A small network was shown many inputs. Here are its activations along a few directions, one row for each input.
Each table varies a few parts of the input and shows all the possible inputs, shuffled.
A made-up example of a description, with smaller parts first: one of 4 places along a line, together with either a single point or one of 9 places along a line or (one of 3 separate values, together with one of 8 places around a ring).
Shared parts are said once, and a part with two or three values counts as separate values.
(in the rows, 128 means zero)

Other details of the inputs shift rows strongly along three fixed directions, in all tables alike. That doesn't count.

A family of inputs:
r1: [133 115 138 127 126 123 125 124 142 136 124 131]
r2: [132 114 139 130 128 121 125 114 135 133 126 128]
r3: [134 120 130 131 124 123 124 116 144 139 128 121]
r4: [133 117 122 122 143 120 140 119 131 125 128 107]
r5: [123 130 120 119 135 124 144 153 112 114 131 138]
r6: [126 127 124 122 126 126 137 144 119 119 131 130]
r7: [120 146 131 137 107 139 114 137 127 133 125 140]
r8: [134 122 133 133 127 118 125 113 139 138 128 127]
r9: [137 111 119 119 145 106 151 135 130 126 138 132]
r10: [134 115 125 123 131 113 139 132 140 134 134 132]
r11: [120 149 126 137 108 149 110 135 128 131 122 129]
r12: [128 118 148 135 115 127 108 115 146 143 120 136]
r13: [130 119 147 133 111 130 112 117 150 144 121 133]
r14: [114 155 131 144 111 150 105 131 122 129 119 137]
r15: [126 129 115 115 136 129 148 155 119 115 131 130]
r16: [136 109 117 112 152 107 161 135 122 117 138 119]
r17: [123 137 121 128 117 132 127 148 125 127 130 137]
r18: [138 114 125 127 139 117 140 119 129 129 134 124]
r19: [122 134 126 127 132 136 130 141 120 119 124 132]
r20: [131 128 149 103 119 126  93 102 141 142 142 143]
r21: [128 134 109 119 136 131 146 154 119 117 133 134]
r22: [119 140 132 130 114 136 123 144 122 126 125 138]
r23: [134 117 141 132 126 126 122 111 134 134 124 124]
r24: [134 122 119 126 146 115 140 116 129 129 131 115]
r25: [134 118 131 132 128 120 127 116 136 135 130 129]
r26: [133 120 133 134 130 125 123 115 145 135 126 128]
r27: [119 147 118 129 128 144 131 137 102 113 126 116]
r28: [132 120 133 134 130 124 123 114 144 137 127 129]
r29: [133 122 138 134 114 129 115 115 152 144 124 130]
r30: [117 140 127 129 126 138 125 149 116 119 124 140]
r31: [123 134 130 131 123 139 125 136 114 122 126 132]
r32: [136 120 131 132 128 120 127 112 136 136 129 125]
r33: [135 112 136 124 127 120 135 128 134 130 131 130]
r34: [126 134 118 125 125 132 135 143 126 126 131 132]
r35: [117 147 122 132 133 142 128 136 104 112 124 124]
r36: [123 143 123 131 116 141 124 146 125 127 126 141]
r37: [119 180 110 120 185 148  99  16  81 114 127  30]
r38: [134 109 131 121 137 117 138 130 136 130 129 131]
r39: [133 111 130 120 138 113 139 131 135 129 130 130]
r40: [116 150 117 129 131 149 127 139 107 114 120 121]
r41: [135 116 125 128 141 115 139 120 132 127 134 126]
r42: [122 138 126 132 122 131 127 147 123 124 130 146]
r43: [137 114 125 128 143 116 141 120 129 126 135 124]
r44: [135 123 141 140 115 129 113 108 141 143 125 130]
r45: [131 117 137 129 126 117 126 118 138 135 127 122]
r46: [135 121 131 132 126 120 128 112 138 137 130 123]
r47: [138 114 129 127 129 118 137 124 136 133 135 129]
r48: [120 145 126 135 115 145 116 136 125 129 123 136]
r49: [115 150 131 136 109 151 109 136 120 126 118 126]
r50: [117 153 113 133 131 142 127 136 108 119 125 124]
r51: [132 118 139 129 129 118 126 116 137 135 125 127]
r52: [117 155 133 144 101 158  97 128 129 134 116 137]
r53: [128 120 148 134 111 126 111 117 148 144 121 133]
r54: [121 132 132 129 113 134 120 144 128 129 125 136]
r55: [137 112 117 118 141 105 151 136 131 127 139 126]
r56: [118 140 116 123 143 130 144 152 103 107 130 130]
r57: [137 114 124 125 131 113 139 127 135 131 136 125]
r58: [123 131 142 136 112 140 114 138 126 128 124 146]
r59: [130 130 113 122 130 127 145 150 115 118 138 131]
r60: [123 138 112 119 140 131 148 151 101 107 131 127]
r61: [132 121 143 133 120 131 113 112 145 140 119 126]
r62: [135 108 118 115 159 112 156 134 127 116 134 120]
Each input here is: one of 2 separate values, together with either a single point or (one of 5 places along a line, together with one of 6 places along a line).
The inputs of r9 and r5 match in every part but the choice among 2 separate values. If r11 is changed in the same way as r9 into r5, which row does it become?
> r4
Change only the place on the line of 5 in r4. List by row number the other rows that result.
> r15, r40, r61, r62
Change only the place on the line of 6 in r48. List by row number the other rows that result.
> r9, r18, r25, r50, r52
Change only the choice among 2 separate values in r17. List by row number the other rows that result.
> r54

A family of inputs:
r63: [173  45 125  95 158  42 184 128 168 146 177 160]
r64: [113 137 154 112 100 146  96 154 130 130 125 167]
r65: [116 134 138 158  86 149 121 174 144 135 104 157]
r66: [113 139 181 137  69 148  67 142 132 144 126 194]
r67: [116 135 133 160  93 148 126 178 135 128 108 164]
r68: [144 102 155 189 136 109 113  27 154 156 101  72]
r69: [122 169  71 108 170 141 154 122  83 100 141  77]
r70: [121 144 100 153 144 135 166 156  91 101 118 118]
r71: [120 127 125 139  96 146 140 185 140 126 111 141]
r72: [141 108 170 138 152 112  88  17 143 150 120  84]
r73: [119 174  85 119 154 142 136 118  93 111 136  94]
r74: [147 119 149 137 116 122  79  29 183 175 121  79]
r75: [171  16 120  98 160  49 221 189 184 133 149 155]
r76: [114 135 161 119  99 148  89 150 131 131 126 176]
r77: [114 137 160 106  84 155  84 155 141 136 122 161]
r78: [116 140 107  88 163 137 150 150  86  94 136 111]
r79: [120 172  87 125 158 142 136 116  90 107 139  99]
r80: [123 172  82 122 167 133 151 115  75 101 146  96]
What is each input in this table made of?
> one of 3 separate values, together with one of 6 places along a line
